A small network was trained on invented records. Each row is its activation on one of them, seen along a few directions.
Each row is followed by the record's values for the fields Defud, Fav, Poro, Savib, Karum, Rabe.
A field that a record lacks is left out.
The largest differences between rows may come from other fields.
Random noise pushes rows far along 3 fixed directions. That doesn't count. These rows show it; they differ only by the noise:
[  50 -154  208  158 -107  -59   -4  -67  186 -144   57    3   16   70
 -151 -220   77   14  -66 -196 -111 -301  -97]
[-170    3   44  226  186   72  -36  -11   83 -260   97  226  104   63
  -51  -76  -53   83   59 -203 -138 -203 -179]
[-406  322 -112 -252  234  117 -117  266 -251  138  315  -65  106   91
 -249   24  -85  124 -162  -20  -19  426  143]
[-199  -15   37  113  117   87  -25    3  128 -238  174  151   62  137
  -51  -37    0   78  -28 -166  -84 -129  -45]
[  81   29  197  204   26 -127  -72   32 -108   61  -69  -17  116 -140
 -303 -335  -58   27   29 -200 -196 -198 -294]

[-250  -64  -57  116  251  336   -1 -136  184 -429  125  221  -74   73
  240  196  -72  -26  211 -131   76 -304    7]
{Defud: g1, Fav: b2, Poro: c2, Savib: h1, Rabe: y3}
[-118   86  -54   78  407  267  115  -57  140 -230    3  124  -84  276
  -66  195  -53   68   84  -18   95  -44   31]
{Defud: g1, Fav: b1, Poro: c1, Savib: h2, Karum: j4, Rabe: y3}
[ -34 -231 -305 -144  -19  174  -48  -37  128  -87   81  114   -9  185
   56  145  -47  132  235  -43 -203 -115  -25]
{Defud: g2, Fav: b2, Poro: c2, Savib: h1, Rabe: y1}
[-187  116 -178  363   65  -68   91   -1 -104  -58 -256  264   42 -162
  213   -5  -31  -93   25   69 -196    2  -67]
{Defud: g1, Fav: b1, Poro: c2, Savib: h2, Karum: j3, Rabe: y5}
[  58  -33  133  176 -198  -73    8  129  -91 -186 -112  -28  162 -108
    2   -8 -144   90   36  -70   96 -308  -37]
{Defud: g1, Fav: b2, Poro: c2, Savib: h2, Karum: j3, Rabe: y1}
[-155 -242  -58 -236 -181  -25 -163   26   99   -1   87  105   64   45
   67  180 -111   38  -83   91   59    5  183]
{Defud: g2, Fav: b2, Poro: c2, Savib: h1, Rabe: y1}
[ -86  259    1 -189   78  -57   42  138  -46  256  169 -199  134 -206
 -203  -42  -22   55 -235   69   15  105 -152]
{Defud: g2, Fav: b1, Poro: c2, Savib: h2, Karum: j2, Rabe: y4}
[-468  399 -192 -118  215  132  106  225 -206 -336  331  129  303 -144
  -14  286 -371  -71  -13   48  290  339  193]
{Defud: g1, Fav: b2, Poro: c2, Savib: h2, Karum: j3, Rabe: y3}
[-407  237  127 -118  133   95   35   34  113 -335  285  -51  -34  130
   54  338  137  137 -227   15  241  331  419]
{Defud: g1, Fav: b2, Poro: c2, Savib: h2, Karum: j4, Rabe: y1}
[  33   38  -65 -451  -41  -21 -109  386 -187  366  -68 -228  -11  136
 -144  -61  -75   -9   91   10  -85  187   10]
{Defud: g2, Fav: b2, Poro: c1, Savib: h2, Karum: j1, Rabe: y1}
[ 294   15  261 -175 -199 -196   16   60   69  201  -66 -176  -15 -284
 -248 -177  -76  -30  -83 -116  -36 -317   31]
{Defud: g2, Fav: b2, Poro: c2, Savib: h2, Karum: j2, Rabe: y1}
[ -49    2  -51 -177  -94 -130 -218   84 -113  133 -143  238   61 -200
  -90  -36 -269   75  206  -61  -21  -11 -103]
{Defud: g2, Fav: b2, Poro: c2, Savib: h1, Rabe: y1}
[ 114    0  284  191 -155 -116  157 -169  -36   69  155 -213   91 -107
 -158 -135  170   50 -277   15  164  371  174]
{Defud: g1, Fav: b1, Poro: c2, Savib: h2, Karum: j4, Rabe: y3}
[  78 -255   68   96 -226  120 -102 -109  182  -14 -201   43  -40  127
  419  -53  242  -97   42  -43 -104 -226  161]
{Defud: g1, Fav: b2, Poro: c2, Savib: h2, Karum: j1, Rabe: y5}
[ 151  272  270 -138 -480 -262  103  -21 -381  196  162 -536 -129 -241
 -337 -262  174 -254 -319  330   15  657  251]
{Defud: g2, Fav: b1, Poro: c2, Savib: h2, Karum: j3, Rabe: y3}
[   9   36   35 -216 -381 -101  -46  288 -258  -42  116  -88  149  -35
  -59  -28 -180  -29 -296 -121  356  132   99]
{Defud: g1, Fav: b1, Poro: c1, Savib: h2, Karum: j1, Rabe: y1}
[-262  342  -34 -164  -53 -189  -75  235 -680  129   27   96  296 -380
 -110  -85 -180   26  -66  -65  199  277  -19]
{Defud: g1, Fav: b1, Poro: c2, Savib: h2, Karum: j1, Rabe: y1}
[ 204 -502   25 -428 -447 -107  -81  146  413    6  -73  -71 -111  281
  -90   21 -127  -59   26 -140  137 -600   62]
{Defud: g2, Fav: b2, Poro: c1, Savib: h1, Rabe: y1}
[-106  478 -227  -10  551  205  -85  117 -268  187  -45   34  -97  -73
 -152 -102   43   86  -22   71 -122  253   77]
{Defud: g1, Fav: b1, Poro: c2, Savib: h2, Karum: j1, Rabe: y1}
[-213 -105   95  -70  -52  -58  -27  -65  160 -519   66   79  107 -140
  -61   35  -64   74 -111 -133  436 -262 -125]
{Defud: g1, Fav: b1, Poro: c2, Savib: h1, Rabe: y1}
[-131   75 -198 -323 -198   65  -14  243   18  268  128 -103   15  217
  -53   48  -52 -152  -23 -141    6  117   22]
{Defud: g2, Fav: b1, Poro: c1, Savib: h2, Karum: j3, Rabe: y4}
[-155   92 -281  -79 -392  -45   51  -25 -124  266  -76   72  -70   45
  109   -5  131 -240  -24  177 -204  426  303]
{Defud: g1, Fav: b1, Poro: c2, Savib: h2, Karum: j3, Rabe: y5}
[ -33 -101   46  -42 -161  -68  103 -166  159   79 -178 -146 -122   54
  130 -205  280   12 -376  286 -117  371  357]
{Defud: g1, Fav: b2, Poro: c2, Savib: h2, Karum: j4, Rabe: y5}
[-298  410 -354  -36  556  147  -74  156 -247  160  111  208   88  167
  247  203 -108  100   11   90    2  554  -40]
{Defud: g1, Fav: b1, Poro: c1, Savib: h2, Karum: j4, Rabe: y5}
[  84  -60  -71 -385 -103  124  115   91  194   42  117   29 -154  129
    4  194   25   31 -203   98   59 -144   83]
{Defud: g2, Fav: b1, Poro: c1, Savib: h2, Karum: j2, Rabe: y1}
[  46 -362 -227  -18 -387   28 -144 -195  -15   13 -245  227  170   35
  129   56  -42   98  148  -84 -148 -196  -23]
{Defud: g1, Fav: b2, Poro: c2, Savib: h1, Rabe: y1}
[ -94  305 -257   62   63 -189 -111   69 -392  285 -329   87  371 -166
 -263 -287 -228  -68   98  -40 -203  -66 -227]
{Defud: g1, Fav: b1, Poro: c2, Savib: h2, Karum: j1, Rabe: y2}
[-373  186 -319 -634  143  121 -237  374 -346  301   81 -131   68  234
 -261  286 -313   95  172 -136  154  265   90]
{Defud: g1, Fav: b2, Poro: c1, Savib: h1, Rabe: y1}
[-289  211 -154 -213   -4   62  -75  -21 -317  175   64 -129   -1 -240
  -98  -85  -25   37 -293  121   84  523   36]
{Defud: g1, Fav: b1, Poro: c2, Savib: h1, Rabe: y3}
[  44  -27  -59 -551  -84 -131 -147  271  -64  348    0 -339 -151  116
 -346   45 -107   26  113 -168  -31    4  -73]
{Defud: g2, Fav: b2, Poro: c1, Savib: h1, Rabe: y1}
[  45   46 -189  116 -157 -217 -128 -120 -309  525 -175   18  -62 -118
   50  -77   -7   -7   30   96 -214  414   70]
{Defud: g1, Fav: b1, Poro: c2, Savib: h1, Rabe: y5}
[ -36   46  156   88  157 -218   76    5   14  -28   31   91  103 -152
    4  -86 -146  -35  -77  -79    1   50 -323]
{Defud: g2, Fav: b1, Poro: c1, Savib: h2, Karum: j3, Rabe: y5}
[ 174 -248  281   39 -237  -59  234 -186  394 -232  167  -10 -170  -21
    1   69  239   76 -147   39  147 -136  108]
{Defud: g2, Fav: b1, Poro: c2, Savib: h2, Karum: j2, Rabe: y1}
[  22   46 -238  -39   85  253   45 -225  215  282 -154  150 -185  363
  149  132  116  -74  374 -174 -274 -279 -128]
{Defud: g1, Fav: b1, Poro: c1, Savib: h2, Karum: j2, Rabe: y2}
[  16  206  123   74  399   25 -132  185 -285  479 -143 -235   84 -281
 -164 -225   65  -39   89   73 -333  274 -173]
{Defud: g2, Fav: b2, Poro: c2, Savib: h2, Karum: j4, Rabe: y5}

Here are new rows. What are their fields?
[  93 -119 -154  157 -252  -64 -161  -62  -97 -135 -279  135  190  -20
  281   55  129   24   80  108 -138   48  -27]
{Defud: g1, Fav: b2, Poro: c2, Savib: h2, Karum: j1, Rabe: y1}
[ -94 -259  -55 -201 -332  -59   -1  -84   75   81  -30  138 -210  122
  334   72   42 -100  -38 -126  122  -80   61]
{Defud: g1, Fav: b1, Poro: c1, Savib: h1, Rabe: y5}
[ -30   64 -121 -177 -115   51  158    5   64  168  -56 -222   22   -5
   49   35   39  -35 -231  258   31  118  344]
{Defud: g1, Fav: b2, Poro: c2, Savib: h2, Karum: j2, Rabe: y5}
[  76   -3   24 -231 -393 -138  -35  256 -231   11   44  -63  227   33
 -130 -139 -270   52  -81 -239  282 -213  -51]
{Defud: g1, Fav: b1, Poro: c1, Savib: h2, Karum: j1, Rabe: y1}
[ 408 -100  191   98    3 -265   98  -28  214  266 -208 -441 -264   -3
 -324 -321  467  -54 -165   43 -108  -22  118]
{Defud: g1, Fav: b1, Poro: c2, Savib: h2, Karum: j4, Rabe: y1}
[ -26  186 -101 -194  255  -62 -248  387 -352  416 -147  -39  170  -11
 -472 -103 -485   81  374 -138  -50 -196 -445]
{Defud: g2, Fav: b1, Poro: c1, Savib: h1, Rabe: y1}
[ -66  -98   68   69   75  -30  -20  -37  -72   31   12 -206   38  -72
 -276  -63    4 -119 -137   92  168   -7   99]
{Defud: g1, Fav: b1, Poro: c2, Savib: h1, Rabe: y3}
[  73 -273  -20  -65 -436   -4  -40 -114   67  -25  -43 -149  135  -36
 -142 -224   19   35 -143  -15  195   25 -105]
{Defud: g1, Fav: b1, Poro: c2, Savib: h1, Rabe: y3}
[   1   64   67 -132 -141 -285 -292   85 -237  381 -119  -27  105 -229
 -287 -149 -206  -48   75   73  -14   11 -164]
{Defud: g2, Fav: b1, Poro: c2, Savib: h1, Rabe: y1}
[-335   31 -121 -339   -4  214   61   14  316 -280  588   70  -65  419
   67  256  109  -91 -230  -27  219   96  594]
{Defud: g2, Fav: b1, Poro: c2, Savib: h2, Karum: j1, Rabe: y3}
[ 110  -89  -90 -292 -255 -289 -188  159 -281  318 -265 -215   35  -88
 -169   -1 -126  -33  110 -128  -31   13 -134]
{Defud: g1, Fav: b2, Poro: c1, Savib: h1, Rabe: y1}
[-277 -123 -178 -104  171   20  123  -17   83  -83  167  -86   42   86
  -85   15   34  -38  -54  105  186   21   21]
{Defud: g1, Fav: b1, Poro: c2, Savib: h1, Rabe: y3}
[ 149 -212 -135  -86 -495 -239   78 -154  -35  481  -98 -139   78  139
  109 -197  306 -294   23   23 -203  -24  275]
{Defud: g1, Fav: b1, Poro: c2, Savib: h2, Karum: j1, Rabe: y5}
[  13 -153  191  603  335  -23   30 -222   59 -194  -91  171 -116  -86
    8 -206  -69   90  358  -88 -312 -416 -573]
{Defud: g2, Fav: b1, Poro: c2, Savib: h1, Rabe: y3}
[-190 -210   38 -245 -281  -31   50   93  241  111  235 -309 -284  233
   88   69  248  -87 -400  174  389  184  541]
{Defud: g1, Fav: b1, Poro: c2, Savib: h1, Rabe: y5}
[-199 -105  160 -195  -45   58  -26  -71  126 -172  223 -155 -204   75
 -227   82  158 -228 -118   77  198  -51  254]
{Defud: g2, Fav: b1, Poro: c2, Savib: h1, Rabe: y3}
[-191   28 -116 -236  233   19 -102  213   27  115  263   27 -176  324
 -101  291 -211   51  -25   46   87   46  183]
{Defud: g2, Fav: b1, Poro: c1, Savib: h1, Rabe: y1}
